A small network was shown many inputs. Here are its activations along a few directions, one row for each input.
Each table varies a few parts of the input and shows all the possible inputs, shuffled.
A made-up example of a description, with smaller parts first: one of 2 separate values, together with either a single point or one of 11 places along a line or (one of 6 places along a line, together with one of 8 places around a ring).
Shared parts are said once, and a part with two or three values counts as separate values.

Other details of the inputs vary at random and push rows far along three fixed directions, the same in every table; ignore that.
These rows show it; all are for the same input, with only those details redrawn:
[  4   3  13 -10   5  20 -20 -31  26   5  14 -13  -7]
[-13   0  -9   6   0  -9  -4   9   6  20  14 -12   4]
[ -7   9  -2  -2  -6 -16   7   0  14   0 -23  -2  11]
[-7 17  2  6 -8  0  1  2  7  2 -7  4 -5]
[-12   0  -9   6   0  -9  -4   9   6  20  14 -12   4]
[-8 15  0  8 -6  2 -1  4  4  7  3  1 -7]
[ -1 -13   4 -11  11  10 -22 -26  28  17  26 -28   6]

Table:
R1: [ -1 -11   2   3  13  -5   4   9 -11  14  14   3  13]
R2: [-1  9  5 -1 -8 -3  6  6  3  3 11  9 -9]
R3: [  7  -3  -4   3  -5   9   0   2 -21  -5  -1   7  -4]
R4: [  6  28  17   2 -17  12   9  -3   5 -14  -4  18 -22]
R5: [  8  15  16  13   2  23  -3   4 -23   7  26  25 -19]
R6: [  9  -5  -7  -1   7 -10   4  10 -14  12  14 -17   3]
R7: [ 26  -2  17 -16   6   9  -1 -31   8  -3  -1 -14   4]
R8: [-4 17  1  2 -4  2 -3 -2 10 -3 -9  0 -8]
R9: [-1 -9 -3  4 14 -5  3 11 -8 19  8 -7  5]
R10: [-9 15  0  8 -6  2 -1  4  4  7  3  1 -7]
R11: [ -1  14  -2  10 -19  24  -9   6 -15  -5  26  17 -25]
R12: [ 3  5  6  5  6  4 10  6 -9 -9 -8  0 -7]
R13: [ -5   0  -3   0 -15   4   1   4  -1 -13  -2  11  -5]
R14: [ -3  -4  -4   6  14  -6  -5   7 -12  23   7  -2  11]
R15: [ -2 -11 -12  -2   4  -2   7  -1  -7 -12 -33   8  13]
R16: [ -5  -7  -2  -2  -3 -13   1  10   2  14  23   5  11]
R17: [ -7 -20 -17   3  11   3   1   7 -17   4   9  -2   8]
R18: [ -8  14   0  16 -11  28 -11  12  -5  -4  19  13 -30]
R19: [  9  -7  -2  -2   7 -11   3   7 -15  18  17  -2  12]
R20: [ 16  -7   9 -27  -2  -2  -6 -33  30 -16  -5 -20  10]
R21: [-3  3  5 -4 -2 -2  2 -1 16  1 -4  4 -1]
R22: [ -4   4  -3   7   3   9  -6   1 -15  -5 -18   3  -5]
R23: [ 11 -10  12 -25   1   0  -5 -32  33 -18  -6 -19   9]
R24: [ -7 -20 -15   6  10   3  -4  11 -13   9   4  -7   6]
R25: [-1 11  3  2 -5  3  2  3 15 -6 -6  1 -9]
R26: [-10 -16 -17   7  11   1 -10   7 -17  12   2  -8   8]
R27: [  8  -8  -1  -1   6 -10   1   7 -16  16  17   2  15]
R28: [ 13 -10  -4  24   6 -21   0 -28  -8  -4  -3   5 -14]
R29: [-15 -18 -14   1  -3  -4  -4  12   0   3  16  -5   5]
R30: [-4 10  7 -1 -7 -3  9  5  8 -2  0 12 -7]
R31: [ -1  30  16   6 -11  14  -6  -6   5  -5 -10  28 -17]
R32: [-17 -10 -17   5  -2  -5 -12  11   1  10   9 -11   4]
R33: [  6   1   7  -2   4 -11  19   1  -1  -6 -25  -2  10]
R34: [-13 -11 -10   3  -1  -8  -1  15   3   3  18 -13   2]
R35: [-16  -5 -15   6   0  -7 -11  12   3  10  11 -14   3]
R36: [-14  -2 -14   6   2  -9  -8  12   5  12  13 -15   3]
R37: [  4   5   6   5   6  -5   9   8  -7   3 -19  14   7]
R38: [ -9   5  -5   4  -9  -7   5  13   7 -11 -16   2  -1]
R39: [ 15  -9  11 -24  -2  13 -17 -37  26 -14  12 -20   0]
R40: [-10  -6 -11   6   2  -7  -2  16   8   8  15 -14   1]
R41: [ -7  -1 -15   5   4   2  -2   2 -17  -6 -26  11   6]
R42: [ -8  -9 -11  -6  -5   2  -1  -3   8 -11  -4   7   5]
R43: [ -9  -4  -7   5   0  -7   2  13  10  16  16 -11   3]
R44: [  7  10   0  -7 -10  -7   4   0   7  -5   4  -5  -4]
R45: [-11 -13 -13  -1  -6  -7  -2  13  -2   3  18 -10   2]
R46: [ 13  23  18   5  -4  19   8  -3 -13 -20 -12  14 -24]
R47: [  1   7   2   1   6 -11   8  -2  -3   0 -31  -3  12]
R48: [  9  -5  -4  -8  -5 -11   9   0 -12 -13 -27  -2   9]
R49: [ -3   2   3  -5  -4 -17   8   4  17  -2 -20  10  14]
R50: [  5  16  16  14   6  25  -1   6 -20   8  24  21 -23]
R51: [ -5  -4  -5   4  14  -7  -4   7 -11  22   6  -8   6]
R52: [ 18   1  24  -4  10  48 -22 -31  -3  -8  32  -9 -29]
R53: [-1  1  7 -2 -3 -1 -2 -1 15  2 -2 13  7]
R54: [ 12  20   7  12  -2  24  -2   6 -24  -1  23   6 -29]
R55: [-11  -4 -12  -4  -9 -10  -2   1   8  -9 -30   5  12]
R56: [-2  2  9 -3 -4 -3  3  0 11 -1  3 15  6]
R57: [  0  -3  -6  -5  -4 -16   1   9   0  16  24   0   9]
R58: [ -8  -6  -5  -7 -10 -13   9   5  10 -17 -22   1   8]
R59: [  8   6   8   0   1  -9  13   6 -12   0 -12  15   5]
R60: [  3 -12  -3  -6  -3  -7   9   0 -10 -14 -29   4  10]
R61: [ -2   4   0   4   8   5  -7  -2 -10  -3 -15  -6  -1]
R62: [  4   0   1   1   7  -8  11   4  -1 -10 -30  -5   7]
R63: [  5   1   5   1   5  -9  14   2   1  -3 -28  -2  10]
R64: [ -2  10  -1  -2 -11 -13  12  11   6  -8  -8   1  -3]
R65: [ 7  6 12  4  7  8  2 -2 -5  1 -9 18  2]
R66: [ -8  10   2   3  -7 -11  -1   6   5   3 -13  17   9]
R67: [ -3  15   4   7 -16  22  -3   0   4 -20 -14  24 -20]
R68: [-7  9  3 -2 -3 -3 -4 -3 11  5 -6  4 -1]
R69: [ -2  -3   0   5   3  11   3   6 -15  -7  -3   2  -8]
R70: [  3 -18  10 -17  12   7 -14 -24  27  12  33 -13   7]
R71: [ 5  5  4 -7 -9 -8  1 -2  4  1  8 12  9]
R72: [  1 -20   5 -14  12  10 -15 -22  27   2  32 -29   2]
R73: [  9  -9  13 -23   5   1  -3 -30  37 -14  -7 -18   7]
R74: [  3  -8  -4   1  10  -8   5  12 -12  11  12 -15   1]
R75: [  9 -20  12 -11  13  31 -16 -31   5  -9  10  -9  -5]
R76: [ 14   2   5 -10  -1 -18  14  -2  -7  -3 -22   2  11]
R77: [ -3  -1  -2  -7 -11 -17   9   4   9 -16 -19  -3   7]
R78: [  1   2   4 -11  -8 -21  12   2  13  -4 -15  10  13]
R79: [  4  13   0  -3 -15 -15  13   7   4  -3  -5   3   2]
R80: [ -6  -5 -10   8  15  -4  -5  10 -12  13   4 -16   4]
R81: [ -6   0 -10   1  -8  10  -3   0   6 -13 -12  15  -3]
R82: [ -5 -11 -16  -3 -10  -9  -3  11  -4   4  19 -11   5]
R83: [-11 -16 -20  -1  -6  -3  -3   9  -4   2  18  -1   7]
R84: [  0   2   1  10   6   9  -1   8 -11  -4  -5  -2  -8]
R85: [  3  -9   3 -16   3  29 -29 -43  26 -13   0  -2   0]
R86: [ 6  1 12 -1  8  1  9 -1 -5  1 -6  5 -1]
R87: [ -1  14  -8   9 -17  25  -9   4 -16  -6  26  21 -22]
R88: [ 9  1 11 -6  6 -1  8 -5 -6  1 -4  3 -1]
R89: [  2 -17 -20   0   4  -1  -1   4 -21   6  10  -3  10]
R90: [  3  -8  -1  -7  -2  -9  10   2 -10 -15 -28  -1   7]
R91: [ 11  25  16  10   1  22   5  -1  -7 -13 -17  14 -24]
R92: [  3  -1 -10  31 -11 -23  -2 -15   2  -1  11  12 -20]
R93: [ -4 -14  -6   4  11  -3   2  12 -13   5  10 -15   3]
R94: [ -4  22  10  14  -8  22   0   9  -1   3  28  12 -30]
R95: [  5 -11  -8   0   4  -7   0  10 -18   7  12 -16   5]
R96: [ 17  -6  13 -30  -2  -5  -4 -34  31  -7  -4 -11  11]
R97: [  1  -4  -6   1   0  10   4  -1 -18 -11  -9  12  -2]
R98: [  3   9   2   3  10   3  -3  -3  -6   2 -13  -6  -3]
R99: [  9   8  10   3   0   1  13   3 -11  -1  -6   2  -5]
R100: [ -6 -17 -12   6  11   2  -3  12 -12   8   4 -12   4]
R101: [  6   1   5  -4   6 -12  16   3  -1  -9 -26  -4   6]
R102: [  1   3   5  -1   7 -12   3  -3  -5   1 -29  11  21]
What is each input in this table made of?
> one of 2 separate values, together with either a single point or (one of 5 places along a line, together with one of 10 places along a line)
The inputs of R94 and R33 match in every part but the choice among 2 separate values. If R73 is changed in the same way as R94 into R33, which row does it become?
> R101
The inputs of R31 and R14 match in every part but the choice among 2 separate values. If R96 is changed in the same way as R31 into R14, which row does it become?
> R76
The inputs of R65 and R53 match in every part but the choice among 2 separate values. If R27 is changed in the same way as R65 into R53, which row does it become?
> R71
Which other rows does R32 become when the place on the line of 5 takes its other values? List them by row number.
> R18, R45, R58, R82
Start at R97 and move only the place on the line of 10, one step at a time. The first step leads to R60. Which rows follow, in order?
> R90, R52, R46, R74, R99, R88, R59, R5
Which other rows does R23 become when the place on the line of 5 takes its other values? List them by row number.
> R20, R36, R40, R72
Start at R15 and move only the place on the line of 10, one step at a time. The first step leads to R24. Which rows follow, in order?
> R100, R84, R62, R91, R63, R9, R37, R65

Table:
R103: [  5 -16   4 -11  16   2  -8 -18   8   6   3 -21  13]
R104: [  1  13   5  12  -2   3  10  15 -17   1  -3  13 -14]
R105: [  4   3   8   1   5  39 -22 -19  -2   3  32   4 -22]
R106: [ 10   1  14  -1   3  36 -18 -18  -6  -1  36   1 -23]
R107: [  1  14   4  12   0   1   7  14 -18   5  -4   8 -10]
R108: [ 13  14  20 -11  -9  18  -4 -37  20 -28 -33  21  -7]
R109: [-10  17  -4  15 -10   5   1  16  -8  -6  -7   5 -17]
R110: [ -6   5  -3  14   3   5   4  19 -20   9  14   5 -10]
R111: [ -5 -17 -18  -3  -2 -27  13  18  -8   0 -15  -6  24]
R112: [  5 -19  -1 -11  17   4 -12 -16   9   9   6 -23  14]
R113: [ 11  16  15 -12 -13  18  -1 -31  21 -37 -35   8 -14]
R114: [  0 -12   1 -15   1  -6  -9 -16  29  12  23 -19  11]
R115: [ -6  11   0  14   4  21 -12   9 -15  11  20   8 -17]
R116: [  3  11   1  10  -5   0  10  13 -18   1  -1  11 -11]
R117: [-15  -8 -14  -2  -4 -36  12  23  13  17   0 -11  22]
R118: [  6 -22   0 -14  13   1  -8 -19   7   6  11 -21  13]
R119: [  2 -21  -1 -12   4   1 -12 -22  17  -1   7  -8  13]
R120: [-11   4  -8  13   1   7  -2  19 -16   9  13  10  -9]
R121: [ -1 -14 -13  -3   1 -37  16  19  -7   6  -7  -8  24]
R122: [  1   9  -3  13   0  -2   6  16 -18  11  19   7 -10]
R123: [  9  12   7  -5 -15 -21  25   4  -5 -26 -52  19   7]
R124: [-13 -14 -18   0   2 -38   9  15   3   9 -28  -6  32]
R125: [  1  -2   8 -12   3  -1 -10 -16  29  10  13 -16   8]
R126: [ 10 -12   7 -10  17  -4  -6 -17  11  10   8 -20  12]
R127: [ -9  13  -4   8 -14  -5   2  21   0   9  26  10 -11]
R128: [ -9 -16 -11  -1   4 -18   1   4   6   7  -8  -4  19]
R129: [  6 -23  -5 -13  12   3  -9 -18   9   6   9 -20  15]
R130: [ -4  18   0   2 -17 -11  18   7   5 -31 -53  15  -4]
R131: [-11   4 -14  13 -11   4  -2  21 -11  -2  18   1 -15]
R132: [ -1  13   3   8  -9  20  -5   4 -13  -9   7  21 -18]
R133: [ 16  10  21 -12   0  19   1 -30  14 -29 -39  11  -3]
R134: [ -1   9   0  14   4   0   6  18 -17  12  17   6 -11]
The inputs of R130 and R131 match in every part but one. If R117 is changed in the same way as R130 into R131, which row does it become?
> R127
What is each input in this table made of?
> one of 4 places along a line, together with either one of 2 separate values or one of 6 places along a line
Which other rows agree with R129 in the place on the line of 4? List them by row number.
> R105, R108, R113, R114, R116, R118, R122
Which other rows does R125 become when the choice among 2 separate values takes its other values? List them by row number.
> R109
